A small network was shown many inputs. Here are its activations along a few directions, one row for each input.
In each table, some parts of the input vary, and every possible input appears once, in random order.
Descriptions start from the smaller parts, as in this example, which fits no table here: one of 6 places along a line, together with either a single point or one of 9 places around a ring or (one of 2 separate values, together with one of 8 places around a ring).
Shared parts are said once, and a part with two or three values counts as separate values.
In the rows, zero is written as 128.

Other details of the inputs vary at random and push rows far along two fixed directions, the same in every table; ignore that.
These rows show it; all are for the same input, with only those details redrawn:
[ 90 162 144 179 193 149 149 110 158  76 131  86 146 131 191  96]
[147 119 135  86 131 154  99 118 149  92 109 144 144  94 100 167]
[165 116 127  64 118 157  91 124 135 106 109 148 117  81  64 180]
[147 119 135  85 131 153  98 117 148  92 108 143 144  94 100 167]
[105 115 154 127 153 142 106  97 189  52 109 143 223 125 192 152]
[132 165 125 136 169 162 142 131 120 115 134  88  68  99  97 111]

Rows:
r1: [135 144 130 105 117 133 149 144  79 227 158 132  91  98 112 107]
r2: [ 98 126 111 190 162 116 170  88 149 157 146  89 163 157 199  87]
r3: [132 147 100 152 154 111 143 118 130 156 124 122  73 117 115 102]
r4: [147 119 135  86 131 154  99 118 149  92 109 144 144  94 100 167]
r5: [146 107 137 102  85 126  81 155 101 125 121 161 153 163 111 154]
r6: [110 111  99 139 133 142 160 148  89 169 162 105  99 149 125 112]
r7: [123 155 116 140 126 143 153 162  81 134 139 100  92 147 112 119]
r8: [114 117 149 148 149 111 120  82 190  66 107 161 225 117 185 158]
r9: [155 158 127 139 145 158 116 147  88 158 127  99  87 166 118 104]
r10: [179 126 170  71  70 120  73 158  82 177 117 182 136 107 106 143]
r11: [149 111 136  94 117 133 112 100 160  92 109 151 141  85  92 153]
r12: [130 110  91 132 116 121 162 156  92 190 160 118  87 131  89 121]
r13: [107 154 132 136 153 126 151 150 114  99 148  92  69 106  97 114]
r14: [137 145 114 119  88 116 155 136  94 143 141  99  50 120  65 110]
r15: [101 108 107 142 107 111 162 117 116 168 162  98  84 132 110  94]
r16: [127  94 114 108  98  79 109 128 148 127 120 182 133 115 103 151]
r17: [135 114 136 101 112  88 126 123 146  93 125 167 143  95  84 171]
r18: [140 123  98 145 149 144 165 130 111 196 147  98 101 136 123 118]
r19: [143  73 112  90  89 132 117  89 147 160 121 137 154 119 110 148]
r20: [ 78 153 169 181 173 104 147 135 141 137 136 145 161 124 246  64]
r21: [161 119 122 101  91 126 115 102 133 134 101 147 158 121 107 165]
r22: [126 156 116 149 108 102 164 130 104 138 143 107  91 137 106 113]
r23: [ 98 134 116 140 137 117 134 150 120 131 143 112  62 128 118 101]
r24: [ 83 144 127 177 180 133 138 109 161 107 128  99 134 156 213  85]
r25: [ 94  89 132 144 133  84 118 140 179  91 116 184 218 149 198 144]
r26: [ 82  69 126 124 100 115 119 104 157 112 140 140 216 158 196 143]
r27: [145  90 109  71 107 122  97 165 113 133 114 183 111 115  77 166]
r28: [114 101 129 142 156 110 114 115 187 102 103 174 221 149 213 147]
r29: [131 111 138  90 134 129 114 157 126  87 119 162 152 107  94 176]
r30: [143 154 116 137 114 144 154 111 114 142 123  88  80 124 102  98]
r31: [ 94 176 173 175 144 121 161 137 114 139 132 110 178 137 233  84]
r32: [ 97 164 143 196 204 136 161 126 160  93 126 110 169 133 192 113]
r33: [146  79 110  83 100 152 108 100 135 157 126 132 151 128 123 163]
r34: [116 152 120 136 110 134 149 144  95 127 141  87  81 138 112 112]
r35: [149 104 116  83 138 144  96 134 137 132 100 170 140 127 121 161]
r36: [136 121 102 131 153 166 156 128  99 185 147  90  95 145 126 118]
r37: [120 159 142 200 167 124 134 128 136 131 131  98 162 189 210  88]
r38: [126 105 144  91 102  98 121 119 155  80 126 155 135  93  85 157]
r39: [121 141 135 157  93 106 126 133 108 139 149 105  73 156 103  84]
r40: [ 98 128 120 149 123  97 145 134 136 134 143 119  60 122 107  91]
r41: [139 150 125 163 117 109 130 166  93 150 149 117  95 165 116 101]
r42: [109 117  98 152 118 101 166 121 109 177 164 109  98 136 113 102]
r43: [125 178 169 136 158 132 157 154  96 143 141 137  90  74 134  97]
r44: [ 89 154 135 191 142 111 170 144 132 108 141 105 168 171 193 107]
r45: [136 103 141 101  68 119  74 138 116 117 124 149 142 153 111 149]
r46: [147 161 116 133 145 171 146 141  88 149 121  92  93 141 113 120]
r47: [121 157 127 153 166 112 169 168 114 115 145 115  88 109  96 122]
r48: [135 167 127 138 189 169 147 148 108 123 128 102  84 109  98 121]
r49: [170 115 132 110  91 114  83 109 130 144 108 155 150 144 111 150]
r50: [102 160 133 172 152 153 151 108 134 109 124  73 146 160 193  94]
r51: [142  93 117  94 105 119  97 104 161 126 103 162 128 107 110 143]
r52: [148 108 135 116  67  87  88 127 123 130 128 167 147 152 101 149]
r53: [166 121 123 100 105 143 116 129 126 140 102 149 164 128 114 175]
r54: [161 106 137 101  80 126  80 105 136 132 106 146 142 141 108 135]
r55: [166 153 121 120 115 159 107 139  87 165 130  93  46 140  80 103]
The inputs of r51 and r11 match in every part but one. If r23 is changed in the same way as r51 into r11, which row does it become?
Answer: r13
The inputs of r8 and r2 match in every part but one. If r38 is changed in the same way as r8 into r2, which row does it become?
Answer: r15
What is each input in this table made of?
Answer: one of 5 separate values, together with either a single point or (one of 2 separate values, together with one of 5 places around a ring)
Which other rows does r27 become when the choice among 2 separate values takes its other values? List them by row number.
Answer: r35
A walk changes only the place on the ring of 5. It starts at r33 and steps to r19. List the rest of the walk in order.
Answer: r2, r18, r36
Which other rows does r25 become when the choice among 5 separate values takes its other values? List them by row number.
Answer: r12, r41, r44, r47
